Each row has a name. After each piece below comes the name of the row it's from, unless a question asks for something else. Each question is about the rows just above it.

[ 14  -7  18 -16  18   5 -10 -36] -> Z593
[ 15  -6  -4  -8  11   4  18 -26] -> Z944
[-6  9 -1 -6  8 -1  2  0] -> Z177
[-18 -18  55  29  18 -57  26 -13] -> Z183
[ 56  -8  26 -25 -55 -17  10  33] -> Z581
[-76  33 -30  75  50  29 -11 -34] -> Z924
[ 14 -10  -7 -17  18   5  18 -36] -> Z296
[-57  26 -18  55  28  18 -18 -13] -> Z785
[ 13  -6  -7  -9   9   5  14 -25] -> Z831
[-21  26  12  26 -27  -5 -30  40] -> Z33
[-36 -16 -10  -7   5  14  18  18] is which row reordered?	Z593
Put [-57 -18 -18 -13  18  26  28  55] back in order: which row is it?	Z785
[-13 -18  18  28  55 -18  26 -57] is which row reordered?	Z785
Put [-36 -17 -10  -7   5  14  18  18] back in order: which row is it?	Z296

[ 35   1  19  -4  54   5  35 -15 -27 -25 -25  -1  19   1  22  -2  -7  48
   7  -3  14 -15 -16  53 -19   6 -42  44 -50 -15 -34 -10  50  15 -48 -17
  50]  Z204
[  5  50  15 -50  -4  19  53   1  44 -15 -19   7  35   6  54 -24 -25 -27
  48  14  19 -15  -7   1 -15 -42 -16  22  -1 -17 -48 -10  50  -2  -3 -34
  35]  Z551
[ 50 -15  -4  19   5   1  50  53  15   6 -34  48  -3 -42  35   1 -10 -48
  -3  35 -27 -19 -50  22 -24 -15 -15   7 -25  19 -16  44 -17  -1  14  -7
  54]  Z750
[ 50 -17 -48  15  50 -10 -34 -15 -50  44 -42   6 -19  53 -16 -15  14  -3
   7  48  -7  -2  22   1  19  -1 -25 -25 -27 -15  35   5  54  -4  19   1
  35] is which row reordered?	Z204
Put [-34  35   5  50  15 -50  -4  19  53   1  44 -15 -19   7  35   6  54 -24
 -25 -27  48  14  19 -15  -7   1 -15 -42 -16  22  -1 -17 -48 -10  50  -2
  -3] back in order: which row is it?	Z551
Which row holds these entries in another order? [-17 -15  54  19   1   7  50 -42 -16 -15  -2  50  35  14   5 -34 -27  44
  22   6 -25  -1   1  -7 -24  19 -15  -4  15  48  53  35  -3 -19 -10 -50
 -48]	Z551
[ 22  -1 -17 -48 -10  50  -2  -3 -34  35   5  50  15 -50  -4  19  53   1
  44 -15 -19   7  35   6  54 -24 -25 -27  48  14  19 -15  -7   1 -15 -42
 -16] is which row reordered?	Z551
Put [ 54  50 -15  -4  19   5   1  50  53  15   6 -34  48  -3 -42  35   1 -10
 -48  -3  35 -27 -19 -50  22 -24 -15 -15   7 -25  19 -16  44 -17  -1  14
  -7] back in order: which row is it?	Z750

[ 21   3 -33  16  27 -25  32 -48  15 -13 -24   4 -16 -13  -3   5   1 -29
  14  78] -> Z311
[  4  -4   3 -16  78  16 -27   6 -24  31  21 -48  -2 -25   4 -16  31 -14
 -33  11] -> Z69
[ 31 -25  -2  78 -24  31   3  -4 -16   4  11   6 -48 -33  16 -16  21 -13
 -27   4] -> Z265
Which row holds these entries in another order? [ 31  21 -24  -4 -27 -48  16   6  -2   4 -25   3 -16  11 -13 -33  31 -16
  78   4]	Z265
Which row holds these entries in another order? [ 21 -48  -2 -25   4 -16  31 -14 -33  11   4  -4   3 -16  78  16 -27   6
 -24  31]	Z69
[-48 -33 -27 -25 -24 -16 -16 -13  -4  -2   3   4   4   6  11  16  21  31
  31  78] is which row reordered?	Z265

[ 18 -30  -2  -2 -22  41  10 -10 -74 -20 -78  23 -55 -80 -91   4  35 -42
  -5  26  24 -81  45  18  -3  56  -5  49 -16 -32  -6 -59 -18  37 -41 -16
  -3 -19  13 -59  -5  61 -30 -34  14  28  22   8  34 -11 -18  -5   0 -29
 -86  33  10  -2  44] : Z895
[-12   6  -7 -11   0   3   1   1   4   0  14  -7  14   3   8   8  -5  29
 -16  -4  12   2 -26 -20   8  10 -24  16 -30   8  -6   9  -1 -13 -14 -11
  -5   9   1  10   9  11  18  18 -13 -28  -8  -7  19  17  23  12  -9   6
  -4  -4   9  -8   9] : Z971
[ 12   3   6 -12  29  23   0   9 -11 -24   9  10  -7   9  14   8  18   9
   3   4  -7 -11  12  14  10  -8 -30  -8 -26   0 -14  -5  -4  16  -4  18
   1   8   2  -9   9   0  -7  11  19 -20  -1  -6  -5   1   8   6 -28 -13
 -13  -4  17 -16   8] : Z49
[ 61  -2  -5  26  -3 -78  13  -5   0 -86 -20  44 -32  -2  22 -10 -11  10
  -5 -16 -55 -19 -34  23   8 -30  10  18  24 -29 -59  -3 -18  -2 -91 -30
 -18 -59  41  49 -81 -42   4 -80  -6  14 -16  37  45 -74  18  33 -40  -5
  35  34  56 -22  28] : Z582
Which row holds these entries in another order? [  8 -16  17  -4 -13 -13 -28   6   8   1  -5  -6  -1 -20  19  11  -7   0
   9  -9   2   8   1  18  -4  16  -4  -5 -14   0 -26  -8 -30  -8  10  14
  12 -11  -7   4   3   9  18   8  14   9  -7  10   9 -24 -11   9   0  23
  29 -12   6   3  12]	Z49
[ 18  33 -40  -5  35  34  56 -22  28  61  -2  -5  26  -3 -78  13  -5   0
 -86 -20  44 -32  -2  22 -10 -11  10  -5 -16 -55 -19 -34  23   8 -30  10
  18  24 -29 -59  -3 -18  -2 -91 -30 -18 -59  41  49 -81 -42   4 -80  -6
  14 -16  37  45 -74] is which row reordered?	Z582

[ 33  -9  24   4   6  -4 -15  29 -51   1 -29 -15  -3 -16  13  25] : Z175
[  9  22 -21  21   1   6 -15  36  15 -11 -25 -10 -15  28   6  13] : Z95
[ 22  76  10 -14  -8  97  50   9  -6   7 -18 -11  25  88  58   5] : Z53
[ 97  10  -8 -11 -18 -14  50  21  88   9  76   5  -6  25   7  58] : Z839
Which row holds these entries in another order? [-15   9   6 -15  28  13 -10   6 -21  15  21  22   1  36 -25 -11]	Z95
Which row holds these entries in another order? [-18 -14 -11  -8  -6   5   7   9  10  21  25  50  58  76  88  97]	Z839

